A small network was shown many inputs. Here are its activations along a few directions, one row for each input.
Each table varies a few parts of the input and shows all the possible inputs, shuffled.
Descriptions start from the smaller parts, as in this example, which fits no table here: one of 5 places around a ring, together with either a single point or (one of 2 separate values, together with one of 4 places along a line) or one of 11 places along a line.
Shared parts are said once, and a part with two or three values counts as separate values.
In the rows, zero is written as 128.

Other details of the inputs vary at random and push rows far along two fixed directions, the same in every table; ignore that.

A family of inputs:
x1: [138  65 143 119 152 129 113  28 120 160 115]
x2: [ 99 132 127  94  91 131 112 124 114 105 164]
x3: [132 176 139 191 124 131 153 206 140  98 133]
x4: [198 124 144 189 181 115 132 110 138 144  75]
x5: [ 89 126 110 103 108 128 124 126 108 130 172]
x6: [132 124 140 156 120 127 135 128 139 131 129]
x7: [ 86 109 116  51  98 124 104  76 104 129 149]
x8: [157 123 144 218 182 114 152 104 119 168  95]
x9: [145 168 140 191 155 124 162 181 138 123  90]
x10: [ 63 152 111  43  56 141 105 166 125  74 180]
x11: [187 141 146 211 171 104 122  98 120 143  83]
x12: [ 85 126  98  53  94 145 136 176 129 108 185]
x13: [139  75 145 125 136 115 116  25 115 169 116]
x14: [143 117 106 119 133 133 112 136 128 126 137]
x15: [104 154  97  26  82 137  99 174 130  90 162]
x16: [ 87  95 109  70 125 142 118  87 122 152 149]
x17: [163 111 129 146 143 105 112  80 120 155 109]
x18: [122  70 132 140 142 117 117  31 114 182 130]
x19: [129 125 125 112 118 118 146 138 123 138 137]
x20: [142 180 134 147 141 144 172 239 156 103 105]
x21: [121 184 122 135  94 131 107 203 145  71 136]
x22: [156 185 138 160 124 141 126 222 166  78 107]
x23: [137  93 135 141 156 108 125  40  97 173 116]
x24: [145 119 118 166 145 117 102  90 108 146 125]
x25: [ 87 141  81  30  77 147  92 174 126  94 179]
x26: [ 98 112 119 131 134 127 123  86 117 151 131]
x27: [ 73 138 106  49  83 152 121 175 137  97 175]
x28: [ 84  90 103  70 101 125 119  88 110 156 176]
x29: [162 153 139 178 124 120 122 168 147 113 116]
x30: [118 119 117 125 126 122 146 140 124 151 144]
x31: [ 58 147 106  53  60 142 106 161 127  82 183]
x32: [116  79 122 110 163 131 125  54 117 183 113]
x33: [126 178 133  95 106 146 153 229 152  80 127]
x34: [ 87 130 119 115 108 132 117 122 124 120 147]
x35: [148 128 114 154 129 120 117 137 128 138 129]
x36: [131 127 147 147 134 124 122  88 128 127 101]
x37: [176 150 142 181 146 130 129 175 155 103 103]
x38: [128  89 111 140 149 116  82  27 103 167 112]
x39: [138 156 147 164 134 147 146 181 162 103 105]
x40: [100 129 111  89 110 123 129 131 102 130 163]
x41: [103 131 128 121 102 131 117 124 120 113 158]
x42: [123 113 116 111 140 134 147 145 128 140 141]
x43: [170 137 147 205 166 116 170 154 139 154  90]
x44: [126 125 139 126 106 127 130 131 133 122 138]
x45: [134 118 137 149 155 115 133  79 116 155  96]
x46: [113 122 122  73  92 123 130 134 120 122 157]
x47: [162 132 151 149 143 135 149 146 146 113 106]
x48: [164 166 144 204 137 120 119 163 137 104 110]
x49: [132  93 122 104 150 129 140 100 119 156 128]
x50: [101 135 115 126 129 127 135 138 121 136 132]
x51: [170 150 168 204 164 140 151 154 162 118  68]
x52: [161 163 147 166 159 135 168 190 152 121  83]
x53: [111 146 106  79  99 118  93 125 115 108 142]
x54: [154 141 143 187 153 138 160 179 153 117 111]
x55: [141 141 148 125 132 141 137 143 148 111 103]
x56: [145 116 145 153 147 114 130  78 109 147 112]
x57: [104 106 128  81 103 123 105  68 102 129 156]
x58: [143  67 131 107 164 120 130  37 110 177 113]
x59: [144  74 137 102 153 124 126  47 115 161 115]
x60: [148 163 143 168 128 145 159 219 163  86 122]
Each input here is: one of 5 places around a ring, together with either one of 3 separate values or one of 9 places around a ring.
Q: The inputs of x26 and x16 match in every part but the place on the ring of 5. If x36 is changed in the same way as x26 into x16, which row does it become?
A: x55
Q: The inputs of x60 and x6 match in every part but the place on the ring of 5. If x47 is changed in the same way as x60 into x6, which row does it become?
A: x13
Q: A walk changes only the place on the ring of 5. It starts at x9 and steps to x20. List the rest of the walk in order.
A: x49, x43, x40
Q: Which other rows agree with x40 in the place on the ring of 5? List them by row number.
A: x2, x3, x5, x8, x11, x23, x24, x41, x48, x56, x57

A family of inputs:
x61: [128 164 136 177 122 135 140 182 149 100 120]
x62: [172 124 144 207 162 112 125  96 121 150  94]
x63: [153 107 133 153 158 125 133 103 127 151 110]
x64: [126  89 134 130 151 127 138  70 122 165 113]
x65: [ 96 114 110  89 107 126  95  93 119 127 156]
x66: [ 99 133 106  57  96 138 128 163 127 116 163]
x67: [148 164 123 147 128 125 159 212 141 106 124]
x68: [102 107 111  68 115 130 127 114 118 137 154]
x69: [101 102 109  67 118 125 128 104 114 143 152]
x70: [174 121 168 165 147 123 118  85 147 132  79]
x71: [167 197 146 178 144 138 142 223 161  69  82]
x72: [113 101 108  74 116 128 116 104 113 139 155]
x73: [124  99 127 137 141 118  98  55 118 152 122]
x74: [110 154 111  49  90 141  92 155 130  83 141]
x75: [142 164 135 152 136 137 162 212 150 105 121]
x76: [112 105 124  90 129 136 124 106 122 139 144]
x77: [132 114 144 177 144 123 127  86 127 145 104]
x78: [153 115 135 154 159 120 144 108 130 159  97]
x79: [127 165 142 175 122 132 150 183 137 103 123]
x80: [137 105 140 163 153 112 115  61 115 156 107]
x81: [150 188 145 198 138 126 161 213 143  99 115]
x82: [ 93 142 123 108  93 132 127 153 125 104 154]
x83: [146 168 134 149 130 138 157 214 151 106 118]
x84: [147 111 133 146 156 122 139 102 128 159 102]
x85: [145 112 150 173 165 136 151 108 139 150  97]
x86: [115 145 137  72  85 136 116 158 144  80 150]
x87: [ 94 101 113  72 115 129 134 101 116 143 149]
x88: [103 147 119 101 100 128 122 159 119 107 159]
x89: [151 187 135 186 122 129 133 214 155  92 112]
x90: [135 105 135 147 148 115 112  51 108 167 117]
x91: [103 145 104  81  85 125 111 153 110 104 179]
x92: [132  97 134 141 143 115 104  42 107 166 117]
x93: [157 126 147 191 160 117 128  87 122 155  96]
x94: [151 148 134 154 138 135 146 182 141 114 121]
x95: [163 132 151 214 167 115 132 106 134 144  83]
x96: [145 122 144 181 159 116 132  85 120 151 107]
x97: [136  87 126 117 148 126 116  66 116 159 127]
x98: [103 107 113  71 117 133 124 114 120 136 154]
x99: [136 115 149 187 157 121 140  79 120 154 105]
x100: [110 137 112  87 113 128 145 167 128 118 150]
x101: [138  93 135 127 155 130 123  69 124 164 111]
x102: [132 158 140 151 130 146 162 203 151 105 122]
x103: [100 104 118  84 118 132 136 110 120 140 145]
x104: [151 121 143 178 151 114 118  84 123 151  98]
x105: [108 152 114 100  92 129 106 159 129 103 151]
x106: [137 159 123 149 109 123 123 174 126 101 139]
x107: [143 167 128 143 129 129 162 210 146 111 117]
x108: [153 114 134 172 146 111 111  80 115 146 109]
x109: [151 168 139 160 136 139 158 213 153 106 112]
x110: [137 114 149 188 157 122 139  77 120 154 103]
x111: [108 131 102  69  97 129 129 166 121 112 165]
x112: [140 110 145 161 158 134 148 105 134 150 104]
x113: [126  95 137 117 147 132 102  41 121 140  96]
x114: [137  95 137 136 160 127 131  75 124 161 112]
x115: [108 140 103  89  85 124  98 149 116 101 166]
x116: [111 101 107  72 114 125 118 104 112 140 155]
x117: [ 76 110 115  73  90 130 108  94 106 126 169]
x118: [ 95 100 118  76 116 137 128 101 120 139 151]
x119: [162 122 138 190 155 114 124  87 117 148 107]
x120: [157 130 147 204 164 116 128 102 135 142  89]
x121: [142 153 133 151 140 133 159 190 144 117 118]
x122: [115 139 121  90 111 143 131 169 134 114 147]
x123: [101 135 117  75 107 142 133 167 131 109 161]
x124: [ 84 127 106  56  93 137 140 159 124 115 166]
x125: [108 137  99  86  86 127  92 142 121 102 168]
x126: [114 139 115  86 109 134 137 168 132 119 145]
x127: [151 148 129 152 138 130 148 182 139 116 121]
x128: [ 97 117 108  78  98 127  86  92 119 128 157]
x129: [ 98 108  99  68  93 121  82  87 105 124 169]
x130: [131 144 129  77  80 133 105 158 139  77 152]
x131: [103 106 111  61 110 134 117 109 118 140 153]
x132: [158 108 131 161 161 116 141 102 123 158 102]
x133: [141 163 131 141 128 139 153 207 149 108 122]
x134: [144  99 123 154 144 115  91  51 117 153 117]
x135: [149 114 141 160 164 128 145 110 134 151 104]
x136: [ 96 104 118  77 113 138 131 111 122 136 151]
x137: [104 121 117  93 102 123  99  98 109 132 151]
x138: [ 88 139 111  78  87 128 111 145 115 104 171]
x139: [142 149 122 135 127 131 148 188 137 113 130]
x140: [179 126 140 167 164 123 102  87 130 125  75]
x141: [121  91 133 123 147 133 134  75 123 158 121]
x142: [ 76 109 111  72  89 131 102  94 113 122 166]
x143: [139  90 126 122 148 124 118  70 116 159 124]
x144: [147 116 145 174 164 130 156 115 137 153  95]
x145: [136 167 158 142 102 142 147 196 161  74 118]
x146: [104 102 112  72 120 127 126 103 115 143 150]
x147: [138 179 142 196 124 135 150 209 157  92 112]
x148: [157 184 141 195 127 126 139 209 150  98 103]
Q: Describe the family of inputs behind these rows.
A: one of 4 places along a line, together with either one of 2 separate values or one of 9 places along a line or one of 11 places along a line
Q: The inputs of x103 and x84 match in every part but the place on the line of 4. If x87 is changed in the same way as x103 into x84, which row does it become?
A: x107
Q: The inputs of x77 and x148 match in every part but the place on the line of 4. If x61 is changed in the same way as x77 into x148, which row does it become?
A: x128
Q: The inputs of x133 and x141 match in every part but the place on the line of 4. If x66 is changed in the same way as x133 into x141, which row does it become?
A: x144
Q: Change only the choice among 2 separate values in x140. List by row number the other rows that result.
A: x130
Q: Change only the place on the line of 4 in x109. List by row number the other rows that result.
A: x112, x114, x143
Q: Change only the place on the line of 9 in x134. List by row number the other rows that result.
A: x62, x91, x106, x108, x115, x119, x125, x129
Q: Change only the choice among 2 separate values in x70. List by row number the other rows that result.
A: x74
Q: Change only the place on the line of 11 in x111. List by row number the other rows that result.
A: x63, x67, x72, x94, x97, x116, x127, x132, x139, x143

A family of inputs:
x149: [146  87 135 171 157 115  79  12 117 167  95]
x150: [121 123 131 109 130 138 144 138 136 127 128]
x151: [ 99 103 101  67 111 124 115  99 106 145 164]
x152: [165 186 141 161  97 126 132 226 150  66 133]
x153: [172 184 148 226 145 127 129 190 152  95  89]
x154: [128 125 124 110 133 133 139 142 131 132 126]
x155: [ 99 102 118  86 115 130 125  98 115 143 155]
x156: [118 124 125 121 125 130 138 137 126 133 139]
x157: [155 139 136 181 156 123 152 150 134 140 105]
x158: [152 100 148 163 172 128 145  84 134 163  89]
x159: [ 89 170 113  74  62 128 102 175 122  74 171]
x160: [144 137 142 172 134 117 107  94 122 127 104]
x161: [114 123 130 122 122 133 141 133 130 130 139]
x162: [ 82  93  99  49  88 121  60  41  96 128 171]
x163: [125 126 122 126 130 127 137 137 123 135 135]
x164: [146 133 147 160 151 136 158 148 147 130 101]
x165: [122 161 112  95 111 136 148 213 139 100 145]
x166: [ 89 100 114  68 105 133 122  99 113 137 165]
x167: [120 159 122 105 112 140 153 211 144  99 140]
x168: [173 107 159 220 180 107 101  27 121 164  69]
x169: [152 135 134 152 154 129 150 151 137 136 104]
x170: [133 126 134 128 140 135 146 141 136 132 117]
x171: [ 98 102 111  78 112 128 121 100 112 142 159]
Q: Describe the family of inputs behind these rows.
A: either a single point or one of 6 places along a line or (one of 2 separate values, together with one of 8 places along a line)
